A small network was shown many inputs. Here are its activations along a few directions, one row for each input.
In each table, some parts of the input vary, and every possible input appears once, in random order.
A made-up example of a description, with smaller parts first: one of 6 places along a line, together with either a single point or one of 9 places along a line or (one of 3 separate values, together with one of 8 places around a ring).
Shared parts are said once, and a part with two or three values counts as separate values.
In the rows, 128 means zero.

Other details of the inputs shift rows strongly along two fixed directions, in all tables alike. That doesn't count.

Rows:
row 1: [143 111 131 145 132 109 121 110 155 150 122 124 156 140 127]
row 2: [111 122 140 139 148  98 106 109 133 156 123 138 134 133 133]
row 3: [131 118 140 142 146 112 120 105 147 146 124 138 149 144 137]
row 4: [116 116 155 156 134 207 169 146 110  90  65 104 115 110  90]
row 5: [111  96 143 173 122 199 137 137  75  86  90  96  98 101  74]
row 6: [130 171  91  73  94 126 129 156 131 110 180 138 102 121 163]
row 7: [136 111 131 146 139 104 111 115 146 148 122 133 150 139 130]
row 8: [118 121 140 136 146  90 108 114 124 156 124 140 141 135 121]
row 9: [138 157  79  76  88 130 119 135 106 114 208 123  87 119 145]
row 10: [144 122 141 141 142 118 130 100 154 152 119 128 154 140 140]
row 11: [136 121 141 142 148 113 120 105 145 150 119 137 147 140 143]
row 12: [133  91 146 170 111 212 151 129  96  82  87  83 113 100  70]
row 13: [127 114 136 142 144  92 115 116 130 150 123 132 142 142 131]
row 14: [148 110 138 141 136 105 128 111 150 149 122 120 156 145 129]
row 15: [127 163  98  89  77 225 176 201 102  45 126  99  84  87 109]
row 16: [130 172  92  68 100 129 141 149 130 112 177 142  97 128 168]
row 17: [132 111 132 144 143 109 113 113 146 148 123 133 151 140 137]
row 18: [151 163  90  71  94 125 137 161 133 106 180 129 111 128 156]
row 19: [111 123 141 134 154 101 118 102 132 157 119 141 128 140 138]
row 20: [109 125 140 138 152  99 112 103 132 152 124 141 134 139 132]
row 21: [122 115 130 146 140  96 108 115 136 150 122 136 143 138 130]
row 22: [116 114 154 159 129 190 150 164  96  86  69 111 119 103  77]
row 23: [121 170  85  69 100 120 125 156 123 113 181 136  99 118 156]
row 24: [119 121 142 137 148  87 116 114 123 156 126 141 137 134 122]
row 25: [139 118 140 142 141 117 130 100 155 148 123 130 155 145 135]
row 26: [140 115 140 143 137 116 123 106 157 152 122 126 155 139 136]
row 27: [ 94 118 150 154 139 173 144 161  81  92  70 107 101 101  76]
row 28: [138 169  94  73  95 116 139 161 121 109 182 141 105 122 152]
row 29: [119 114 131 145 144 101 109 113 136 150 122 136 144 138 137]
row 30: [125 180  94  67 104 123 132 147 123 114 175 140  93 119 162]
row 31: [149 113 143 142 136 105 134 111 149 151 125 129 157 141 126]
row 32: [134 177  92  71  99 128 136 149 129 110 176 141 100 122 168]
row 33: [127 117 139 141 140  95 112 117 130 151 123 140 147 139 127]
row 34: [133 115 140 144 142 111 113 111 148 149 122 135 149 139 138]
row 35: [118 121 139 143 147 104 116 105 137 147 123 141 141 143 138]
row 36: [117 113 156 160 131 188 157 163  95  85  71 112 116 103  78]
row 37: [133 116 140 139 149 115 125 104 146 151 120 138 143 146 143]
row 38: [159 166  93  69  83 133 145 158 141 108 180 128 121 124 149]
row 39: [114 119 131 141 145  92 104 113 131 155 123 136 137 134 124]
row 40: [125  91 145 172 119 207 140 135  86  82  89  92 106 101  73]
Description of these inputs: one of 4 places along a line, together with either a single point or one of 9 places along a line.
Changing only the place on the line of 4 turns row 17 into row 23. The same change can be made to row 7. Which row results?
> row 39
Start at row 26 and move only the place on the line of 4, one step at a time. The first step leads to row 34. Which rows follow, in order?
> row 6, row 2

Rows:
row 41: [117 139 107 117 125 110 109 135 142 130 144 146 127 135 164]
row 42: [160 124 114 118 106 119 128 124 158 136 149 113 150 133 132]
row 43: [124 122 116 119 123  96 103 103  95 144 174 130 103 130 125]
row 44: [124 131 126 134  88 230 172 179 105  60  85  78 108  82  64]
row 45: [124 144 113 119 128 112 104 137 142 132 145 153 131 133 163]
row 46: [170 125 123 124 112 121 127 129 148 129 153 134 153 138 144]
row 47: [130 139 126 110 131  90 123 138 117 137 151 152 127 137 133]
row 48: [163 121 116 123 113 118 128 127 148 128 152 122 150 141 139]
row 49: [125 142 122 104 124  86 122 135 125 145 147 133 128 128 125]
row 50: [157 106 108 131 106 129 109  93 126 134 177 112 125 134 133]
row 51: [119 140 102 113 125 106 106 133 148 139 143 137 129 132 155]
row 52: [139 145 130 105 134 120 142 113 141 135 150 149 128 143 158]
row 53: [ 88  55 212 237 204  87 106  73 119 193  18 116 181 133  48]
row 54: [163 120 117 123 111 120 132 126 149 128 151 127 148 140 144]
row 55: [129 136 122 107 129  87 123 139 118 142 148 139 126 133 132]
row 56: [ 78 147 121 131 109 219 148 185  99  63  72  97  89  75  82]
row 57: [129 138 124 110 130  85 121 137 117 138 148 142 127 136 131]
row 58: [130 139 121 107 127  85 124 136 121 145 147 136 127 131 127]
row 59: [105  44 222 246 221 118 121  52 137 189  10 121 181 153  86]
row 60: [ 83 140 125 138 112 218 146 189  95  61  68 101  88  81  88]
row 61: [144 150 134 106 132 121 140 114 140 137 148 150 129 140 161]
row 62: [118 140 106 116 128 108 104 135 143 131 144 142 129 137 159]
row 63: [163 118 114 120 113 119 128 128 151 134 152 120 149 139 140]
row 64: [119 139 109 118 130 111 106 136 143 131 147 152 131 137 161]
row 65: [133 131 118 115 126 128 121  78 119 141 174 127 102 136 150]
row 66: [106  49 223 248 220 118 122  52 132 182  11 124 180 154  84]
row 67: [138 145 127 107 131 119 144 111 143 136 148 142 125 143 161]
row 68: [106 145 147 130 115 200 166 200  60  56  82 122  83  84  73]
row 69: [117 138 104 113 128 109 105 136 146 136 145 139 128 134 160]
row 70: [ 99 140 139 131 113 197 169 197  63  58  83 114  80  89  74]
row 71: [113 125  99 126 122 119  86 102 120 138 170 131 105 130 153]
row 72: [133 147 127 103 129 116 139 107 150 147 142 129 129 136 149]
row 73: [128 155 123  97 126 119 141 104 155 149 146 125 129 131 143]
row 74: [164 120 119 123 114 122 129 128 150 127 155 133 150 142 141]
row 75: [135 124 126 138  94 228 173 186  98  54  86  86 104  89  74]
row 76: [138 147 123 102 130 118 142 111 146 143 145 133 125 138 152]
What is each input in this table made of?
> one of 4 separate values, together with either a single point or one of 8 places along a line
Changing only the choice among 4 separate values turns row 74 into row 52. The same change can be made to row 44. Which row results?
> row 73
Which other rows agree with row 56 in the choice among 4 separate values? List them by row number.
> row 41, row 45, row 51, row 60, row 62, row 64, row 69, row 71
Change only the choice among 4 separate values in row 57. List by row number the other rows that result.
> row 48, row 62, row 66
Which other rows agree with row 68 in the choice among 4 separate values? List them by row number.
> row 43, row 47, row 49, row 53, row 55, row 57, row 58, row 70

Rows:
row 77: [139 172  72  62  65 174 147 184 106  69 186 114  79  99 135]
row 78: [ 97 129 155 152 143 192 158 152 105  92  62 118 108 105  98]
row 79: [146 188  83  54  74 191 169 182 126  65 172 120  86 106 155]
row 80: [ 87 116 148 158 138 168 134 159  73  94  75 116  98  99  76]
row 81: [128 101 162 170 167 111 123  81 157 165  92 133 162 150 133]
row 82: [133  81 153 181 156 108 103  75 142 165 110 124 159 147 122]
row 83: [113 154 125 106 125 136 140 160 120 111 120 137 113 117 132]
row 84: [179 171  73  50  93  70 119 115 189 155 232 152 145 159 212]
row 85: [136  93 146 168 114 196 149 139  95  89  91  89 119 104  70]
row 86: [159 169  71  51  99  64 104  92 167 164 245 152 122 157 210]
row 87: [121  86 154 177 160  78  96  97 123 170 106 132 157 142 105]
row 88: [108 106 145 164 125 180 137 154  85  90  81 106 111 100  71]
row 89: [108  94 157 172 177  76  92  73 133 184 108 143 151 151 129]
row 90: [174 131 113 106 102 126 142 129 155 128 161 119 148 138 140]
row 91: [135 142 120 112 111 142 142 160 128 106 128 126 128 119 121]
row 92: [130  93 161 173 166  66 107 100 151 181  95 141 179 152 119]
row 93: [112 109 145 162 130 202 145 134  95  91  83 101 104 105  89]
row 94: [136 142 119 103 143  38 102 110 163 181 164 162 159 159 171]
row 95: [107  97 157 172 171  98 102  75 129 172 104 136 143 144 127]
row 96: [121 131 122 119 144  59  92  99 136 172 160 151 135 146 155]
row 97: [125 114 147 155 130 171 148 151 123 103  78 110 135 114  95]
row 98: [121 198  86  48  84 173 164 194 113  70 164 135  75 103 151]
What is each input in this table made of?
> one of 2 separate values, together with either a single point or one of 10 places around a ring
Changing only the choice among 2 separate values turns row 92 into row 87. The same change can be made to row 79. Which row results?
> row 93

Rows:
row 99: [125  58 191 219 195  72 101  52 153 202  64 128 194 161 104]
row 100: [120 141 131 125 108 190 158 170 105  79 104 114 105 100 100]
row 101: [178 165  66  48  91  53 101  99 179 163 252 149 138 157 207]
row 102: [172 173  70  41  97  45 110 112 181 170 241 155 141 159 206]
row 103: [125 134 125 128 108 195 156 159  97  79 109 110  97 103 102]
row 104: [131  45 184 227 190  83  89  42 157 204  71 122 195 160 109]
row 105: [ 53 165 134 117 144 150 130 174  69  97  93 144  67  98 110]
row 106: [125  46 189 225 193  81  95  46 150 198  71 129 190 163 106]
row 107: [122 142 126 121 107 189 161 176 108  76 104 112 102 102 108]
row 108: [123 141 129 122 108 194 160 174 109  75  97 111 107 105 105]
row 109: [176 173  71  41  95  53 110 112 171 161 248 155 134 156 210]
row 110: [ 92 138 123 126 118 160 131 175  72  86 111 121  85  97  92]
row 111: [123 144 127 124 112 199 163 173 113  74  98 113 109 104 106]
What is each input in this table made of?
> either one of 2 separate values or one of 11 places along a line
